A small network was trained on invented records. Each row is its activation on one of them, seen along a few directions.
After each row come some of the record's fields: Y, V, N, F, L, J.
A field that a record lacks is written absent.
Other fields move the rows too, some of them a lot.
In the rows, zero is written as 500.
Strong random noise was added to every row along 5 fixed directions; ignore it. To show where, here is one row again and again, with new noise each time:
[583 557 504 498 409 404 538 466 438 477 499 635 523 434 417 530 449 620
 430 342 454 452]
[628 481 558 507 443 521 508 432 441 438 591 549 464 461 425 568 415 578
 515 392 494 450]
[549 591 505 692 475 614 524 525 504 338 553 556 405 323 287 541 321 555
 638 337 548 442]
[500 686 515 624 503 419 507 609 387 530 429 591 532 443 491 413 365 524
 556 469 395 484]
[651 532 510 641 634 415 379 719 285 543 534 454 666 712 735 364 483 400
 557 623 337 683]
[563 657 493 620 548 330 431 673 303 548 458 567 635 584 624 378 444 487
 503 516 323 607]
[586 427 526 473 490 552 622 518 527 611 422 540 536 482 516 452 463 531
 501 526 517 385]

[623 401 440 741 649 668 479 688 517 382 513 437 575 495 497 448 440 422
 660 578 544 516]
<Y:y1 V:absent N:n1 F:f1 L:l2 J:j1>
[599 378 322 568 514 475 549 685 531 523 409 518 719 593 638 452 744 388
 407 524 539 684]
<Y:y1 V:absent N:n2 F:f1 L:l2 J:j1>
[523 572 505 646 534 566 599 530 532 450 415 566 457 353 356 451 295 598
 557 465 440 311]
<Y:y1 V:absent N:n1 F:f2 L:absent J:j1>
[407 412 330 494 431 553 633 547 628 544 388 543 418 409 362 422 488 459
 529 383 554 462]
<Y:y2 V:v1 N:n2 F:f2 L:absent J:j1>
[346 690 494 578 434 517 501 409 535 415 504 555 377 337 319 600 431 524
 537 385 576 501]
<Y:y2 V:v2 N:n2 F:f2 L:l1 J:j2>
[595 373 452 534 515 591 500 539 462 420 545 451 436 528 493 480 473 458
 547 482 511 525]
<Y:y1 V:absent N:n1 F:f1 L:l1 J:j1>
[532 466 584 372 398 371 411 394 372 514 624 511 540 602 554 573 556 533
 373 461 475 557]
<Y:y1 V:absent N:n2 F:f1 L:absent J:j2>
[520 544 555 621 557 628 478 604 432 494 551 417 450 491 516 426 352 387
 725 604 514 488]
<Y:y1 V:absent N:n2 F:f1 L:absent J:j1>
[620 335 643 286 481 580 544 431 343 780 515 418 463 681 733 408 418 395
 587 733 435 382]
<Y:y1 V:absent N:n1 F:f1 L:absent J:j1>
[710 283 477 593 720 631 472 730 475 581 522 298 717 780 777 362 587 352
 555 782 470 592]
<Y:y1 V:absent N:n2 F:f1 L:absent J:j1>
[396 496 475 425 466 440 472 485 613 483 469 532 484 496 486 566 607 512
 426 417 553 520]
<Y:y1 V:absent N:n1 F:f2 L:l2 J:j3>
[443 427 421 319 527 456 481 479 521 527 485 429 359 605 559 460 510 464
 466 528 463 446]
<Y:y1 V:absent N:n1 F:f1 L:l1 J:j4>
[338 579 539 471 682 380 355 460 521 351 546 359 344 601 559 490 470 559
 491 571 341 506]
<Y:y2 V:v2 N:n2 F:f2 L:l1 J:j4>
[631 214 460 387 444 739 516 406 575 463 691 389 373 559 455 586 523 439
 615 502 708 499]
<Y:y2 V:v2 N:n1 F:f1 L:absent J:j1>
[464 417 271 565 458 450 561 633 552 513 401 578 633 511 508 475 654 463
 440 421 581 618]
<Y:y2 V:v2 N:n2 F:f1 L:l2 J:j1>
[384 744 515 658 578 468 467 654 371 587 339 485 518 470 554 375 311 417
 642 641 359 485]
<Y:y1 V:absent N:n1 F:f1 L:l2 J:j1>
[611 364 368 624 535 572 548 502 598 357 527 481 581 437 397 585 551 571
 411 350 576 542]
<Y:y2 V:v1 N:n1 F:f2 L:l1 J:j1>
[459 611 548 580 430 628 534 534 523 499 532 570 554 379 432 589 500 436
 544 479 659 567]
<Y:y1 V:absent N:n2 F:f2 L:l2 J:j2>
[464 473 612 237 394 461 600 355 480 750 398 605 499 488 566 536 514 516
 383 599 487 361]
<Y:y1 V:absent N:n1 F:f2 L:l2 J:j2>
[688 456 461 437 407 303 427 473 378 453 607 589 639 619 531 585 632 577
 334 322 448 647]
<Y:y1 V:absent N:n1 F:f2 L:absent J:j1>
[434 699 466 646 425 410 432 556 426 365 532 603 470 383 356 568 473 499
 572 322 447 586]
<Y:y1 V:absent N:n2 F:f2 L:l2 J:j1>
[332 679 739 550 517 756 458 377 567 510 629 388 361 319 505 601 362 367
 746 654 679 413]
<Y:y2 V:v1 N:n1 F:f1 L:l2 J:j3>
[526 359 427 523 434 581 396 387 632 163 775 472 405 488 344 764 671 475
 445 254 708 684]
<Y:y1 V:absent N:n2 F:f2 L:l2 J:j3>
[561 456 684 534 486 739 481 367 542 426 639 445 343 408 393 599 361 492
 637 533 591 391]
<Y:y1 V:absent N:n1 F:f2 L:absent J:j2>
[504 672 672 561 498 521 387 473 294 493 638 447 394 517 517 526 301 441
 705 537 410 516]
<Y:y1 V:absent N:n2 F:f2 L:absent J:j1>
[446 549 473 543 493 552 437 509 449 433 595 445 364 496 441 546 475 434
 633 474 523 606]
<Y:y2 V:v2 N:n2 F:f2 L:l1 J:j1>
[634 303 401 438 516 462 574 525 611 530 433 529 688 605 574 475 725 543
 351 456 576 594]
<Y:y2 V:v2 N:n2 F:f2 L:absent J:j1>
[551 556 528 564 448 487 527 515 508 494 510 601 597 445 454 523 548 549
 411 429 535 512]
<Y:y1 V:absent N:n2 F:f2 L:absent J:j2>
[331 768 472 559 452 283 394 523 325 520 466 602 444 492 518 461 439 483
 477 453 357 622]
<Y:y2 V:v2 N:n1 F:f2 L:l1 J:j2>
[538 643 491 528 401 384 423 511 273 490 548 582 475 513 487 460 399 447
 577 393 415 591]
<Y:y1 V:absent N:n2 F:f1 L:absent J:j1>
[517 519 499 558 532 548 510 588 508 526 440 472 511 481 529 411 427 431
 618 564 542 491]
<Y:y1 V:absent N:n1 F:f1 L:absent J:j1>
[392 533 312 609 630 526 525 725 625 425 369 454 438 477 504 335 484 445
 549 508 505 497]
<Y:y1 V:absent N:n1 F:f1 L:l1 J:j4>
[522 424 461 276 506 311 650 551 556 858 233 569 773 629 749 349 682 593
 249 710 426 391]
<Y:y2 V:v2 N:n1 F:f1 L:absent J:j1>
[553 498 569 416 444 500 514 361 498 548 551 545 576 488 516 623 582 533
 378 479 587 522]
<Y:y2 V:v1 N:n2 F:f2 L:l1 J:j2>
[539 567 543 669 571 598 448 441 501 292 620 473 462 389 388 590 409 559
 531 439 495 501]
<Y:y2 V:v1 N:n2 F:f2 L:l1 J:j2>
[568 378 481 377 465 442 550 525 526 663 418 537 638 604 577 458 671 501
 334 537 514 489]
<Y:y1 V:absent N:n1 F:f1 L:absent J:j2>
[655 274 406 592 488 800 642 574 631 480 529 473 446 450 408 484 451 420
 637 473 684 445]
<Y:y1 V:absent N:n1 F:f2 L:absent J:j1>
[649 247 602 491 563 732 508 378 558 402 670 322 358 534 468 631 439 467
 613 585 590 413]
<Y:y1 V:absent N:n1 F:f2 L:l1 J:j1>

Here are new rows. What are their fields?
[626 564 504 675 539 524 334 592 275 335 716 431 448 594 551 522 425 395
 641 465 414 711]
<Y:y1 V:absent N:n2 F:f2 L:l1 J:j1>
[380 658 225 707 655 253 428 766 611 276 330 537 595 518 440 394 612 567
 341 314 396 656]
<Y:y1 V:absent N:n1 F:f2 L:l1 J:j4>
[512 381 559 367 548 452 389 345 537 330 669 380 446 582 535 604 638 537
 413 443 517 564]
<Y:y2 V:v1 N:n2 F:f1 L:l1 J:j3>
[452 658 434 562 512 358 411 562 437 437 499 525 548 517 461 478 493 548
 488 469 400 578]
<Y:y2 V:v2 N:n2 F:f1 L:absent J:j1>
[599 351 449 527 510 595 581 457 591 443 516 524 601 475 465 558 603 540
 477 497 593 452]
<Y:y2 V:v2 N:n2 F:f1 L:l2 J:j1>
[288 683 571 437 455 430 636 428 565 640 300 623 438 319 446 449 458 613
 429 536 482 319]
<Y:y2 V:v2 N:n2 F:f2 L:l1 J:j2>
[382 423 588 245 512 489 440 227 511 388 634 391 182 523 463 577 428 563
 531 483 498 374]
<Y:y2 V:v2 N:n2 F:f1 L:l1 J:j4>
[627 546 505 558 502 435 518 542 431 508 442 559 632 512 543 456 458 604
 409 507 373 449]
<Y:y1 V:absent N:n1 F:f1 L:absent J:j1>
[441 532 564 433 349 604 578 286 640 377 578 546 309 264 240 632 408 591
 554 331 593 364]
<Y:y2 V:v1 N:n2 F:f2 L:absent J:j1>
[411 597 353 595 494 460 467 617 479 451 466 541 437 493 409 410 462 425
 595 420 454 616]
<Y:y2 V:v2 N:n2 F:f2 L:absent J:j1>
[533 364 464 480 502 505 433 482 498 422 584 419 436 590 494 511 526 493
 533 491 486 570]
<Y:y2 V:v2 N:n1 F:f1 L:absent J:j1>
[717 376 473 608 597 483 381 652 410 474 538 449 750 719 689 434 674 414
 427 543 494 744]
<Y:y1 V:absent N:n1 F:f1 L:absent J:j2>
[592 208 533 336 455 587 537 414 560 575 572 433 486 619 534 529 623 442
 439 550 598 464]
<Y:y1 V:absent N:n2 F:f1 L:absent J:j2>
[511 434 513 435 451 451 445 458 421 516 561 483 437 567 535 525 550 448
 461 494 489 544]
<Y:y1 V:absent N:n1 F:f1 L:l1 J:j2>
[680 426 529 484 426 512 538 421 509 440 564 592 701 497 508 654 617 589
 367 400 555 533]
<Y:y1 V:absent N:n2 F:f2 L:l2 J:j1>
[542 566 564 577 498 456 437 430 450 420 573 494 510 496 482 578 449 586
 510 444 468 526]
<Y:y2 V:v2 N:n1 F:f2 L:absent J:j1>
[285 645 399 595 532 564 504 543 643 354 420 535 303 308 345 472 402 558
 617 396 545 393]
<Y:y2 V:v2 N:n1 F:f1 L:l2 J:j4>
[592 299 520 427 491 664 573 439 495 502 582 429 352 527 492 517 445 439
 586 529 552 432]
<Y:y1 V:absent N:n2 F:f2 L:l1 J:j1>
[715 352 346 566 493 390 439 646 499 414 578 566 783 649 565 499 792 487
 282 394 560 744]
<Y:y1 V:absent N:n2 F:f1 L:absent J:j2>
